These are the activations of a small neural network, seen along a few directions. Each row is one input.
In each table, some parts of the input vary, and every possible input appears once, in random order.
A made-up example of a description, with smaller parts first: ring(5) and (point or line(9) or (values(3) and line(6))).
Shared parts are said once, and a part with two or three values counts as separate values.
(in the rows, 128 means zero)

Rows:
R1: [144  84  72 135 117 124  73  79 144 155 129 153  61 160 118 108 111]
R2: [114 108 137 123 131 163 127 195 101  84 159  78 177 116 131 167 127]
R3: [141  84 130 139 120 129 140 179 115 134 144 111 140 188 132 176  58]
R4: [136 214 109 119 143 140 139 149  86 104 130 130 153 102 191 144 151]
R5: [145 103 107 116 122 132  81 102 151  74 155  99 103  90 154  77 176]
R6: [110 115 174 134 145 119 172  96 146 165  96 133 132  76  72 106 141]
R7: [133 213 141 144 139 136 102 125 145 194 128 142 155 110 154 114 132]
R8: [124 195 100 145 123 130 120 117 144 205 113 183 119 165 157 161 106]
R9: [154 100 114 137 135 129  57  86 143 147 145 111  96 108 117  62 141]
R10: [104 109 164 125 112 161 114 188 163 106 163  71 182 110 133 156 150]
R11: [130  92 131 116 143  81 217 106 103 125  84 155  95 136 107 145  87]
R12: [114 160 186 122  78 106  72 139  98  57 118 160 150 231  48  70 177]
R13: [171  77  68 121 130  96 108  93 100 109 138 132  61 172 153  96  89]
R14: [ 98 116 167 110 136 121 195 118 153  94 100 120 135  58 110 121 178]
R15: [156 105  79 113 140 131  95 105  90  51 155 102  99  98 150  92 153]
R16: [112 116 140 107 150 122 208 123  90  73  96 122 130  66 108 135 158]
R17: [116 107 173 147 123 163  92 165 158 175 158  88 181 127  96 138 108]
R18: [123 215 137 123 130 140 125 143 149 124 133 126 156  95 193 131 171]
R19: [110  89 130 151 108 156 109 157 161 181 139 131 148 180  98 185  80]
R20: [ 99  98 132 133 127 109 187  86 147 172  81 177 100 126  74 154 109]
R21: [155 188  97 128 135 100 153 137  99 160 122 166 117 174 191 150  85]
What do these inputs look like to the network?
> point or (values(4) and ring(5))

Rows:
R22: [132 109 103 148 114 153  92 159 149 169 157 121 141 166 147 172  82]
R23: [142 103 118 137 140 101 138  61 141 168  96 159  80 118  96  97 112]
R24: [173 208  57 123 146 108 122  85  95 135 115 175  74 130 214  95 138]
R25: [129 124 148 130 129 158  77 130 150 117 157  83 153  79 124  89 166]
R26: [154 101  99 138 128 117  62  80 139 151 140 134  88 150 112  74 118]
R27: [109 125 162 123 146 138 153 115 148 139 120 111 145  47 105 110 162]
R28: [112  96 130 118 144 141 171 125 144 111 124 109 128  59 125 148 148]
R29: [159  74  88 116 124 106 103 117  96  88 145 118  82 169 138 102 103]
R30: [136  73  85 128 136 104 154  77 130 147  98 155  59 129 116 131  99]
R31: [112 141 154 150 135 135 152 130 151 220 112 143 145 128 108 158  94]
R32: [112 110 120 139 132 138 170 137 149 190 117 143 134 139 131 193  77]
R33: [141 112 124 136 118 138 117 183 118 129 158 108 155 176 151 166  81]
R34: [ 92 150 181 117 126 129 160 129 154 107 106 127 158  74  98 110 187]
R35: [137  99 135 114 129 142 119 164 112  51 163  64 149 101 148 120 152]
R36: [143 250  99 135 142 129 130 144 122 171 133 158 143 135 224 163 104]
R37: [141 230 103 108 150 130 130 129 106 102 137 118 146  56 222 117 186]
R38: [120 133 154 118 122 154 103 158 106  48 148  84 166 108 122 112 178]
R39: [146  76 106 114 136  89 179  99  98 106  99 143  74 137 121 125  95]
R40: [ 94 168 172 138 115 127 159 145 154 191 100 158 157 156  98 159 121]
R41: [126 148 144 137 113 147 100 179 111 128 145 126 166 183 121 161 110]
R42: [131 139 138 156 121 149  72 152 153 198 151 121 151 155 124 137  99]
R43: [125 127 139 130 117  91 147  73 142 138  91 178  92 144  89 100 140]
R44: [ 99 135 165 114 140 131 180 146 106  69 110 113 160  76 102 130 173]
R45: [113 149 171 121 110 152  82 142 154  85 143  99 164 107 118  91 192]
R46: [131  96 114 124 124 159  96 140 143  91 165  80 135  90 142 127 153]
R47: [121 114 139 129 135 121 195 161 119 150 118 130 151 149 135 186  75]
R48: [116 164 160 143 103 144  77 165 156 168 137 137 162 183 117 141 126]
R49: [104 152 154 131 127 130 181 159 111 149 107 148 165 155 103 178 103]
R50: [149  71  67 129 123 121  78  94 128 129 144 130  67 161 134 108 106]
R51: [143 111 103 120 115 113  91 112  90  85 138 140 100 174 108  94 130]
R52: [118  99 150 111 149 124 196 150 112  71 123  93 142  71 131 139 147]
R53: [130 112 121 118 128  95 166  93  93 102  93 165  94 142  92 117 122]
R54: [137 126 121 131 104 109  71  91 140 121 136 153  99 176 106  76 147]
What do these inputs look like to the network?
> values(3) and (point or (values(2) and ring(5)))
The inputs of R49 and R53 match in every part but the values(3) part. If R41 is changed in the same way as R49 into R53, which row does it become?
> R51
Change only the values(2) part in R29. List by row number the other rows that result.
> R39
List by row number the other rows that have the values(3) part in common with R34.
> R25, R27, R28, R35, R37, R38, R44, R45, R46, R52

Rows:
R55: [142 125  91 120 127 149  93 150 134 101 166  92 126 115 190 134 138]
R56: [104 125 127 126 131 155 166 174 139 137 131 111 157 107 151 197 119]
R57: [130  86 123 111 130 121 134 110  97  52 126 113 110 107  99  97 158]
R58: [124  94 130 121 148 129 161  93 145 115 119 111 114  50 118 113 150]
R59: [115 191 129 127 132 132 141 107 154 141 116 149 136  84 156 129 164]
R60: [151  54  74 132 133  80 145  53 120 164  96 178  33 171  97 113  68]
R61: [174 120  91 148 143  87 122  91  95 211 113 174  78 201 125 116  35]
R62: [122 157 168 134 153 133 169 159 106 165 118 113 171  99 121 143 111]
R63: [119 116 147 133 104 150  65 146 133  99 151 111 151 157  91 111 152]
R64: [144 162 148 138 158 135 136 133 120 163 137 106 158  79 147 117 115]
R65: [142  89 114 112 139 121 120  97 126  82 134 101  95  76 131  77 167]
R66: [133 187 113 118 123 126  98 112 136 108 129 139 116 111 169  95 181]
R67: [108 177 155 116 113 112 162 139 124  96 105 157 146 147 127 137 158]
R68: [145 149  73 139 117  88 127  67 129 190  90 217  54 207 135 128  86]
R69: [136 148 174 128 138 114 157 164  91 117 127 113 168 141 118 124 109]
R70: [126 130 107 131 136 157 133 148 153 134 150 103 144  88 178 170 122]
R71: [123 183 122 117 115 126 111 125 107  78 122 152 130 142 137 114 173]
R72: [104 111 181 132 101 138 115 160 150 116 134 117 166 162  81 133 136]
R73: [ 90 119 174 139 117 156 128 155 167 165 127 117 169 119  83 152 138]
R74: [129 119 138 134 113 149  51 132 161 129 158  98 137 126 123  91 159]
R75: [141  84  98 153 105 110  80  87 154 211 121 176  75 220  89 126  63]
R76: [118 117 133 120 116 136 155 180 123  89 141 110 154 150 148 178 116]
R77: [132 122 100 120 118 149 107 164 105  72 159 105 140 145 158 155 131]
R78: [102  89 150 117 143 127 194 119 131 117  99 118 127  70  92 139 145]
R79: [116  81 156 111 128 108 182 125 115  69 108 118 124 112  89 120 143]
R80: [161 157 132 128 149 127  94 135 102 129 152  95 140 106 160  81 131]
R81: [151 153 140 128 140 127 108 149  73 100 144 108 154 136 128 101 124]
R82: [154  89  50 141 119 110 120 107 127 183 127 171  64 208 156 169  42]
R83: [ 94 185 149 123 128 131 174 133 140 144  97 156 149 105 130 156 160]
R84: [112 124 153 144 122 157  94 129 180 162 145 110 156  99 110 126 143]
What do these inputs look like to the network?
> values(5) and (point or ring(5))
The inputs of R60 and R82 match in every part but the values(5) part. If R78 is changed in the same way as R60 into R82, which row does it become?
> R56
Change only the ring(5) part in R76. List by row number the other rows that result.
> R55, R56, R70, R77
Change only the ring(5) part in R72. List by row number the other rows that result.
> R63, R73, R74, R84
